Look-ups in named tables: a row name and a column name give one cell, copied from the table.

Bireru =
,Naz,Vofogek,Zunide,Soni,Risobut,Gufid,Sibe,Vubeged
Kuze,1.7,6.5,2.2,-2.4,1.1,6.7,-2.4,1.1
Vofadup,-5.4,-6.5,-5.7,-2.4,-3.6,-6.6,-2.4,-4.0
Redil,-5.6,0.6,-5.4,-2.4,-6.4,0.7,-2.4,-6.2
Fofaka,0.3,5.1,0.8,-2.4,-0.2,5.3,-2.4,-0.2
Gaz,-9.6,-8.6,-10.0,-2.4,-8.3,-8.6,-2.4,-8.6
Dabag,4.3,7.5,4.8,-2.4,4.2,7.7,-2.4,4.1
Zolos,-5.4,-6.8,-5.8,-2.4,-3.6,-6.8,-2.4,-4.0
Rogi,2.8,0.6,2.8,-2.4,4.6,0.7,-2.4,4.1
Gur,-6.2,-1.0,-6.0,-2.4,-6.5,-1.0,-2.4,-6.5
Puni,3.9,7.5,4.4,-2.4,3.6,7.7,-2.4,3.5
Tadav,0.7,-1.6,0.5,-2.4,2.6,-1.6,-2.4,2.1

Puni, Sibe: -2.4
Dabag, Vofogek: 7.5
Redil, Naz: -5.6
Fofaka, Naz: 0.3
Dabag, Sibe: -2.4
Redil, Risobut: -6.4
Kuze, Vubeged: 1.1
Gur, Risobut: -6.5
Zolos, Gufid: -6.8
Kuze, Naz: 1.7
Gur, Sibe: -2.4
Fofaka, Sibe: -2.4
Vofadup, Zunide: -5.7
Redil, Soni: -2.4

Zod:
,Zabogus,Purezo,Vovopup,Rasuti,Sedop
Lal,97,70,95,50,38
Tob,59,23,23,50,61
Sen,78,40,55,70,49
Sosidum,59,71,57,53,72
Bubo,52,48,57,60,33
Basiset,40,83,97,18,83
Kikid,81,82,91,91,30
Ruluf,38,72,78,45,28
Zuvib,70,71,70,37,48
Pupo,69,85,53,63,69
Fod,81,91,78,63,27
Kefiti,90,21,85,50,76
Kiguno,31,30,51,59,41

Rasuti of Kikid is 91
Purezo of Bubo is 48
Purezo of Kiguno is 30
Zabogus of Sosidum is 59
Vovopup of Sosidum is 57
Purezo of Sen is 40
Zabogus of Kiguno is 31
Sedop of Fod is 27
Vovopup of Fod is 78
Vovopup of Kefiti is 85
Rasuti of Lal is 50
Vovopup of Basiset is 97

Fiponag =
	Daniz	Gir	Vedovid	Lokosed	Basu	Kagabu	Vibeb	Toriso
Tonelon	3035	7652	5446	5601	1299	6254	3783	2765
Pak	3826	6891	7141	5925	1515	6252	3158	2326
Loneg	2284	8303	4375	4834	2142	6178	4466	3274
Reduz	2615	7329	5616	5338	2097	6371	4085	3062
Koral	3658	7366	6794	5901	1263	6426	3382	2337
Tamosa	3578	6816	7047	6277	2111	6965	2982	2911
Tar	2305	8455	4638	4756	2406	4988	4391	4006
Gemo	2755	7420	6318	5810	2269	6502	3633	2045
Zel	2774	7954	5247	5099	2297	6419	4532	3682
Nav	3052	7336	6035	5571	2079	6613	3528	3372
Sus	2300	7798	4731	5046	2523	5911	4212	3248
Gafu	1973	8635	4259	4820	2034	5137	4938	4063
Beligi	1979	8684	4360	4858	2826	5730	4726	2884

Daniz of Tonelon = 3035
Vedovid of Reduz = 5616
Kagabu of Zel = 6419
Kagabu of Nav = 6613
Toriso of Zel = 3682
Vedovid of Beligi = 4360
Daniz of Zel = 2774
Toriso of Tonelon = 2765
Kagabu of Sus = 5911
Daniz of Koral = 3658
Gir of Tar = 8455
Vibeb of Tamosa = 2982
Daniz of Nav = 3052
Vedovid of Gemo = 6318
Vibeb of Sus = 4212
Vedovid of Koral = 6794
Gir of Beligi = 8684
Basu of Gafu = 2034
Which row has the largest Toriso? Gafu

Table Tutibu
|  | Memapen | Senotet | Kir | Vud | Ridarir | Bolutik | Genin |
|---|---|---|---|---|---|---|---|
| Pume | -7005 | 3406 | -3142 | 1117 | -2532 | -658 | 49 |
| Fus | -3610 | 1315 | -3050 | 2513 | -598 | -734 | 897 |
| Zusil | -979 | 1669 | 475 | 1118 | 675 | 364 | 769 |
| Soru | -4735 | 1703 | -3361 | 2010 | -1185 | -779 | 734 |
| Suvilig | 98 | 3545 | 3652 | -1226 | 165 | 1346 | 199 |
| Fikup | -918 | -2657 | 1620 | -22 | 6384 | -433 | 4143 |
| Terosen | -1675 | 1646 | -1287 | 2870 | -1885 | 3579 | -1094 |
| Metak | -573 | -2598 | 2289 | -1021 | 6712 | -419 | 8671 |
| Pep | 940 | -1471 | 1281 | -1154 | 5230 | 31 | 3107 |
| Mizosi | 4340 | -840 | -1792 | -745 | -2471 | 152 | 386 |
| Meto | 792 | -681 | 1131 | 48 | 4296 | 369 | 758 |

Vud of Fus = 2513
Genin of Zusil = 769
Kir of Mizosi = -1792
Kir of Terosen = -1287
Vud of Meto = 48
Genin of Soru = 734
Kir of Soru = -3361
Kir of Fikup = 1620
Memapen of Fikup = -918
Genin of Mizosi = 386

Ritini =
        Vumidi  Piti
Norun       94   205
Vun        110    57
Mefigo     186    79

Vumidi of Mefigo is 186
Piti of Mefigo is 79
Piti of Norun is 205
Piti of Vun is 57
Vumidi of Vun is 110
Vumidi of Norun is 94

Table Kuvo
,Lamopo,Sazir,Duratik,Mot,Bogan,Rapuzi,Rut,Lop
Rifome,59919,83158,21899,57444,59160,72165,53918,78275
Netut,51858,61729,66962,88913,73526,55857,68848,79262
Kot,46410,61729,50965,78105,74618,54782,72400,96115
Fir,59815,83078,21899,57465,59160,71996,53496,78767
Niv,60171,85279,23053,64522,59715,66144,57979,71965
Badu,53277,83079,31872,54567,70147,72995,52583,68623
Ves,60183,85281,23073,64628,59523,66581,57663,72322
Muluk,53441,82828,31158,54567,69911,72990,52583,68623
Fisu,52307,61981,66959,88912,73273,56089,68560,79341
Somubi,53758,75924,54363,80622,65133,56914,61674,86841
Ranimes,46410,61741,50718,77818,74619,54782,72391,96120
Kab,53687,75365,55195,81428,65121,56730,61995,86352

What is the Mot of Kab in Kuvo?
81428
What is the Lamopo of Muluk in Kuvo?
53441
What is the Rut of Fir in Kuvo?
53496
What is the Bogan of Kab in Kuvo?
65121
What is the Sazir of Fisu in Kuvo?
61981
What is the Duratik of Netut in Kuvo?
66962
What is the Lop of Niv in Kuvo?
71965
What is the Rut of Badu in Kuvo?
52583
What is the Duratik of Fisu in Kuvo?
66959
What is the Sazir of Kot in Kuvo?
61729
What is the Bogan of Muluk in Kuvo?
69911

